Each row below holds a small network's activations on one record, seen along a few directions.
Records have a field called NOBUG. Each example row is followed by its value.
The word none means that the record has no NOBUG.
The largest differences between rows may come from other fields.
In the rows, zero is written as 500.
Random noise pushes rows far along 2 fixed directions. That doesn't count. These rows show it; they differ only by the noise:
[502 460 487 494 561 545 455 457 507 497 503 473 492 469 500]
[602 524 472 456 331 287 725 353 478 556 381 621 462 550 455]
[544 483 582 491 474 316 560 399 436 479 343 610 423 594 386]
[570 506 408 459 397 451 645 396 527 566 494 524 510 463 534]

[515 503 398 457 485 584 541 461 575 519 569 454 551 428 578]
dip
[509 478 631 570 628 434 498 526 390 466 352 536 430 576 413]
vuso
[438 542 520 470 392 435 485 552 528 503 534 554 504 560 505]
pozi
[413 498 426 495 511 697 367 579 584 501 687 410 585 407 609]
nute
[417 593 519 470 345 501 459 623 525 505 600 525 517 523 495]
zabol
[438 626 582 453 201 290 561 577 461 562 489 631 445 609 426]
kub
[412 524 646 512 415 370 368 561 436 464 466 588 433 609 379]
none
[394 550 666 492 433 389 370 590 460 412 457 609 448 636 370]
vuso
[553 531 521 519 397 380 633 461 440 525 416 575 482 531 457]
detod
[462 563 631 471 306 270 525 526 458 462 415 668 447 660 371]
zutor
[512 556 544 472 286 286 621 455 480 502 427 657 483 604 437]
nute
[462 507 812 560 551 276 389 570 308 381 262 652 345 710 231]
sivip
[597 496 505 516 417 380 666 420 445 516 396 591 498 527 467]
dudul
[413 598 292 421 294 719 495 645 667 611 833 386 632 352 708]
ror
[380 531 666 504 433 368 318 594 461 415 483 594 441 646 368]
none
[292 540 637 499 528 638 150 752 510 418 652 448 489 540 452]
pesuk
[651 473 456 492 524 401 746 345 478 522 344 564 486 508 499]
peme
[537 482 546 482 523 373 574 428 482 473 375 584 459 585 453]
vefo
[455 513 526 482 442 491 452 525 522 458 531 551 520 538 486]
dudul
[502 622 354 402 120 428 697 509 606 607 642 569 578 478 596]
zutor
[455 418 547 534 704 619 286 508 499 415 519 415 497 476 471]
none
[599 583 524 436 311 148 828 364 468 533 278 707 430 654 413]
rotif
[506 533 546 534 494 423 580 533 439 537 429 522 462 542 480]
rotif
[366 586 526 461 344 534 372 652 547 504 651 490 523 514 508]
fel
[673 431 465 523 608 408 748 334 443 537 301 527 470 501 516]
vefo
[502 537 617 519 436 337 553 543 415 496 390 593 430 612 397]
ror
[478 519 500 537 548 547 512 570 477 539 515 449 498 479 537]
rotif
[552 511 606 500 479 309 614 440 402 521 314 590 401 595 396]
kub
[534 445 588 561 600 465 480 463 415 440 384 546 474 534 422]
baga
[431 586 625 469 333 364 462 602 467 461 483 615 453 624 389]
sivip
[512 544 487 434 427 411 608 488 533 515 468 562 486 555 497]
ror
[651 498 407 519 431 396 803 377 470 582 397 563 522 481 558]
baga
[399 510 413 503 517 737 362 604 573 544 706 378 574 373 626]
detod
[600 594 262 415 205 491 824 423 583 708 608 473 569 368 665]
kub
[443 556 497 458 341 426 515 546 540 518 551 562 514 552 517]
pozi
[472 576 495 463 271 378 587 519 502 569 522 583 493 538 498]
dip
[464 468 530 502 632 564 401 490 514 436 486 474 498 500 488]
detod
[504 577 517 452 269 277 650 485 503 538 449 642 480 610 477]
pozi
[470 498 437 525 546 636 478 573 523 555 600 402 543 420 603]
dip
[544 426 620 543 755 427 497 405 433 391 280 562 434 592 394]
gupu
[463 509 376 485 485 650 491 537 598 530 656 446 593 415 637]
baga
[411 515 562 548 603 601 372 650 457 507 544 420 481 490 509]
gib
[492 546 444 440 403 517 551 503 563 526 558 491 528 473 538]
fel
[486 491 494 536 558 635 433 575 486 503 565 428 523 434 521]
koza
[477 519 434 498 469 587 502 523 552 507 591 482 562 449 565]
gupu
[328 558 637 491 476 474 293 678 496 450 555 524 464 602 437]
fel
[544 607 422 420 152 319 747 454 547 569 516 647 533 548 518]
peme
[630 409 418 533 693 572 642 385 485 533 407 431 513 424 581]
vefo
[338 570 516 472 437 658 285 693 563 473 702 444 545 472 531]
zabol
[470 559 536 504 414 456 534 604 465 547 508 516 474 538 493]
pesuk
[455 527 272 443 524 865 437 579 669 572 800 284 639 266 727]
gib
[416 597 576 463 285 397 478 614 477 539 533 582 461 576 448]
pesuk
[419 421 750 618 839 523 256 606 355 370 343 487 395 609 352]
vuso
[467 569 520 461 329 366 574 540 517 527 500 598 493 585 491]
zutor
[478 521 584 503 395 345 529 485 446 506 420 616 456 586 431]
nute
[569 504 582 475 487 332 615 420 459 446 325 623 441 608 385]
koza
[429 614 474 456 252 463 538 597 521 593 605 531 510 495 533]
gib
[569 461 426 533 566 569 600 471 501 542 499 462 543 438 587]
dudul
[381 532 547 492 508 569 347 645 534 467 596 489 510 534 501]
koza
[509 442 535 574 668 607 431 509 444 462 469 455 506 455 487]
gupu
[378 536 683 525 502 450 324 630 420 451 468 558 425 600 379]
zabol
[552 559 390 493 388 526 689 538 515 618 561 470 534 436 599]
sivip
[463 431 411 558 735 825 370 596 544 515 652 312 578 346 647]
peme

Which value of NOBUG does each new row have?
[469 500 410 482 470 651 458 538 581 504 648 448 588 420 598]
dudul
[579 447 449 525 669 672 524 478 487 507 499 388 515 388 541]
sivip
[397 449 515 525 657 727 254 603 546 422 633 407 556 447 544]
dudul
[619 476 263 464 508 651 690 369 610 563 583 424 613 336 675]
baga
[642 518 518 516 393 218 819 364 422 543 281 676 457 609 457]
baga
[554 524 344 478 460 657 601 493 555 603 620 379 563 341 630]
kub
[601 520 307 446 458 521 759 377 595 576 513 501 573 423 637]
gupu
[414 537 482 485 465 628 384 625 557 490 650 451 547 467 542]
koza
[471 465 700 556 598 347 419 529 379 425 322 586 404 650 362]
pozi
[567 544 514 469 393 268 712 399 476 535 356 622 453 594 448]
rotif
[487 589 500 473 289 452 562 581 487 560 551 533 499 507 491]
pesuk
[494 530 571 510 398 385 528 515 443 504 445 570 467 559 430]
dip
[616 550 460 488 326 289 817 418 471 585 384 631 488 563 510]
peme
[618 489 342 462 454 510 719 368 566 566 500 495 562 427 604]
dudul
[522 573 517 468 293 296 659 451 492 507 428 660 491 596 449]
gupu
[579 528 535 464 346 239 684 369 452 525 341 650 432 598 408]
none
[481 569 384 442 267 495 595 498 587 563 627 532 577 460 593]
nute
[392 398 880 573 792 344 129 518 339 254 246 601 332 734 185]
none
[575 422 622 567 721 429 510 392 388 416 270 538 422 553 381]
detod
[399 503 566 502 544 545 356 600 516 445 547 515 502 549 484]
peme
[288 563 633 495 503 557 216 731 509 439 612 489 479 574 456]
gib
